arr = ((8071, 3048, 8620, 4364, 2115, 3550, 5681, 4805, 6909, 6384, 6877, 7656, 4994, 4232, 8067), (5220, 4541, 7561, 2682, 7526, 6840, 3864, 6083, 7416, 6196, 8617, 5086, 3348, 7802, 6044), (2899, 6598, 4597, 2783, 2066, 1907, 5743, 7918, 1992, 6711, 7590, 5542, 8622, 2010, 3333))
The entry just left of 6598 -> 2899
The entry just right of 8620: 4364
The entry just left of 6384: 6909
The centre entry -> 6083
The maximum: 8622
The entry just right of 1992 is 6711
The entry just left of 2783 is 4597
Find the entry just left of the smallest entry.
Answer: 2066
Find the entry just left of 6840.
Answer: 7526
Find the entry just right of 6083.
Answer: 7416

[[ -1   3  14  -7  -2 -28  11   3  -1  16 -10  -4  14 -13]
 [  7  13  14  -7  -1 -28  11  27  -1  29 -10  48  14 -13]
 [ 14  20  14  -7   6 -28  11  35  -1  38 -15  70  14 -13]]
Indices start at 1.
The entry at row 1, column 2 is 3
The entry at row 2, column 1: 7
The bottom-right entry -> -13
The entry just right of 20 -> 14
What is the entry in row 3 and column 1?
Answer: 14
The entry just left of the largest entry is -15
What is the entry at row 2, column 2?
Answer: 13
The entry just right of 6 -> -28
The entry in row 1 and column 1 is -1
What is the entry just left of -2?
Answer: -7
The maximum is 70

Read these off the matrix that follows.
1) Find the 1st entry in reading order.
2) Find the bottom-left entry.
3) Find the last entry of the largest entry's row.
4) Find the entry directly above 6722.
5) Find the fifth-last entry, reading row by row.
6) Find the third entry on the main diagonal.
7) Find the top-right entry.
[[5322 5202 6436 6357]
 [4125 3799 6664 5101]
 [3883 4903 7399 6722]
 [4649 2100 3606 5856]
 [7329 5871 9801 4284]]
1) 5322
2) 7329
3) 4284
4) 5101
5) 5856
6) 7399
7) 6357

66,80,69,51,60,64,64,35
61,59,54,48,50,58,55,48
56,56,54,55,58,54,58,58
63,59,72,66,24,44,89,69
33,60,50,46,78,84,55,41
38,49,56,59,56,42,35,32
53,56,54,51,52,59,57,54
63,54,62,58,26,46,91,73
53,54,50,59,53,58,57,52
38,71,66,47,77,95,68,30
48,31,48,60,75,49,36,68
50,72,45,51,72,77,54,33
54,61,57,50,52,53,53,57
Rows and columns are numbered from 1.
Give the entry in row 1 and column 2.
Answer: 80
The entry in the top-left corner is 66
Give the entry at row 2, column 1.
Answer: 61
The top-right entry -> 35
Give the entry directly above 26.
Answer: 52
Give the entry just right of the largest entry.
Answer: 68
The entry at row 2, column 2 is 59
Give the entry in row 1 and column 3.
Answer: 69
Give the entry directly below 71.
Answer: 31
Give the bottom entry of the column that holds the smallest entry.
Answer: 52
The entry just left of the smallest entry -> 66
The entry in the bottom-right corner is 57
The entry just right of 84: 55
The entry directly below the smallest entry: 78
Give the entry at row 3, column 1.
Answer: 56
The entry directly below 42: 59
Give the bottom-left entry.
Answer: 54
Give the entry directly below 44.
Answer: 84
The top entry of the column that holds the smallest entry is 60
The entry just left of 31: 48
Give the bottom entry of the column that holds the largest entry.
Answer: 53

M = array([-0.091, -0.171, -0.069,  0.028,  0.136])
The 2nd entry from the left? -0.171
The 1st entry is -0.091
The 3rd entry from the left? -0.069
The second entry from the right -> 0.028
The 1st entry from the right is 0.136

Read these off the grid that follows. Indices start at 1.
1) What is the entry in the bottom-left corner?
2) What is the entry in the top-right corner?
3) What is the top entry of the column that holds the largest entry?
4) What is the entry in row 3 and column 1?
5) What is the entry in row 2 and column 1?
6) What is the entry in the top-left corner?
7) What is the entry directly below 16?
[[-56  75  32  13 -27  52  11 -12  37 -42]
 [-53  67  32   4 -37  53  12  -7  26 -15]
 [-65  52  31  20 -34  49   4  -4  28 -15]
 [-53  73  23  22 -52  50  25   2  20 -19]
 [-37  53  50  27 -34  23   3 -23  23 -14]
 [-67  64  37  18 -33  39 -11 -12  35 -23]
 [-54  69  21  22 -38  49  20  -8  27 -18]
 [-57  70  38  15 -35  53  12 -17  35 -42]
 [-56  61  24  26 -30  63  -1   5  44 -26]
 [-62  54  33  28 -36  34   3 -26  48 -23]
 [-54  66  16  23 -47  56  25  -6  25 -12]
 [-61  55  32  17 -30  48   4  -7  35  -7]]
1) -61
2) -42
3) 75
4) -65
5) -53
6) -56
7) 32

A = -1.6	1.5	0.5	1.0	1.1
The entry just right of 1.0 is 1.1
Report the median entry.
Answer: 1.0
The entry just right of -1.6 is 1.5

B =
-71  -12   13  -36
 12    5  -24   -2
Find the entry in the bottom-left corner.
12
The bottom entry of the column that holds the largest entry -> -24
The entry in the top-left corner is -71

a = [-51  -5   1 -35 -19  47   1 -65 -11  -4  48  46 -45 -17 -24 -64]
What is the 2nd entry from the left?
A: -5
What is the 1st entry from the left?
A: -51
The third largest entry is 46
The second entry from the right -> -24
The entry just left of -35: 1
The second smallest entry -> -64

[669, 669, 320, 244, 448, 343, 916, 108, 407]
The 1st entry is 669
Report the second entry.
Answer: 669
The first entry from the right: 407
The entry at the centre: 448

Read these off the matrix that follows.
1) Give the first entry in reading order.
2) Give the bottom-right entry.
3) Give the bottom-left entry.
4) Give the 5th entry from the end, reading row by row.
5) Give the entry just right of the largest entry.
6) Give the bottom entry of the column that holds the smallest entry.
7) Give the entry just right of -112.
8) Give the entry in the top-right corner.
 375    68   191   579  -251  -400    18  -461  -111   -67  -142
  58   675   190   623  -302   138  -368   147   222  -236  -384
-305  -127   279   157  -251  -353  -762  -318  -294   -97   180
-619   335   -22   -35   572  -565  -304   300  -558   785   532
-438  -146   133   -23  -144   -74  -826  -112  -186   -59   -11
-557   -32   -49   445  -338  -707  -524   394  -366  -211   290
 207   -55  -843   633  -288  -155   222  -137  -356   357  -321
 137   -85   -51   891  -395  -381  -975  -393   666   158  -379
-262  -978  -908   757  -389  -233  -332    38   -47  -247   265
1) 375
2) 265
3) -262
4) -332
5) -395
6) -978
7) -186
8) -142

W =
 15  -54   39   13    2  -45   49    1   36
  3   18  -11    4   -6   21  -42  -31  -39
-46   31   28   53   53   42   11   24   -7
-41  -31  -36  -42   44   27   -5    3    2
 52   22   48  -38  -56   -8  -43    5   28
 -9   35  -12   -5   -7   -3  -50  -39   12
 45   11   47   21   47   55   28   28   46
-12   -7  -36   32   20  -45   15   16   11
-13  -42   16  -43   32  -49    8    0  -20
  2  -14    0   -4  -55   42  -18  -25   -3
  0   44  -23   56  -26   46   11  -11   24
  9    4  -18   43   -2    6  -43   26   21
  6    3   22    5   45  -27   42  -36    6
  3  -27  -50   14   -7  -20   -8   43   26
 53   -9   39  -15  -22  -29  -50   16   -8
Rows and columns are numbered from 1.
Give the entry in the bottom-right corner.
-8
Give the minimum.
-56
The entry in row 1 and column 1 is 15
The entry just right of the smallest entry: -8
Give the entry in row 2 and column 1.
3
Give the largest entry.
56
Give the entry directly below the largest entry.
43
Give the entry in row 1 and column 2.
-54
The entry directly below the smallest entry: -7
Give the top-right entry.
36
The bottom entry of the column that holds the largest entry -> -15
Give the entry just left of the largest entry.
-23
Give the entry just right of the largest entry.
-26
The bottom-left entry is 53
Give the entry in row 1 and column 3.
39
The entry at row 2, column 3 -> -11
The entry directly above the largest entry is -4
The entry just right of -25 -> -3
The entry directly above -38 is -42
The entry directly below the centre entry -> 32
Give the centre entry.
20
Give the top entry of the column that holds the largest entry.
13
Give the bottom entry of the column that holds the smallest entry.
-22
Give the entry at row 3, column 1.
-46

[ 0.93 -0.56 -2.20 -0.89  1.32 -0.59  1.96  2.27  1.95 -0.66  1.44  0.23
  0.64  1.70]
Give the entry just right of -2.20.
A: -0.89
Give the entry just right of 0.23.
A: 0.64
The fifth entry -> 1.32
The 1st entry from the right -> 1.70
Give the first entry from the left.
A: 0.93
The third entry from the right is 0.23
The entry just left of the largest entry is 1.96
The entry just right of the largest entry is 1.95
Give the entry just right of -0.66.
A: 1.44
Give the second entry from the left.
A: -0.56

X =
[ -2.103  -3.720  -1.761  -0.990  13.627  21.654  10.409 -11.562  -5.123
   1.679  17.256]
The entry just right of -3.720 is -1.761
The entry just left of 17.256: 1.679
The entry at the centre: 21.654
The median entry -> -0.990
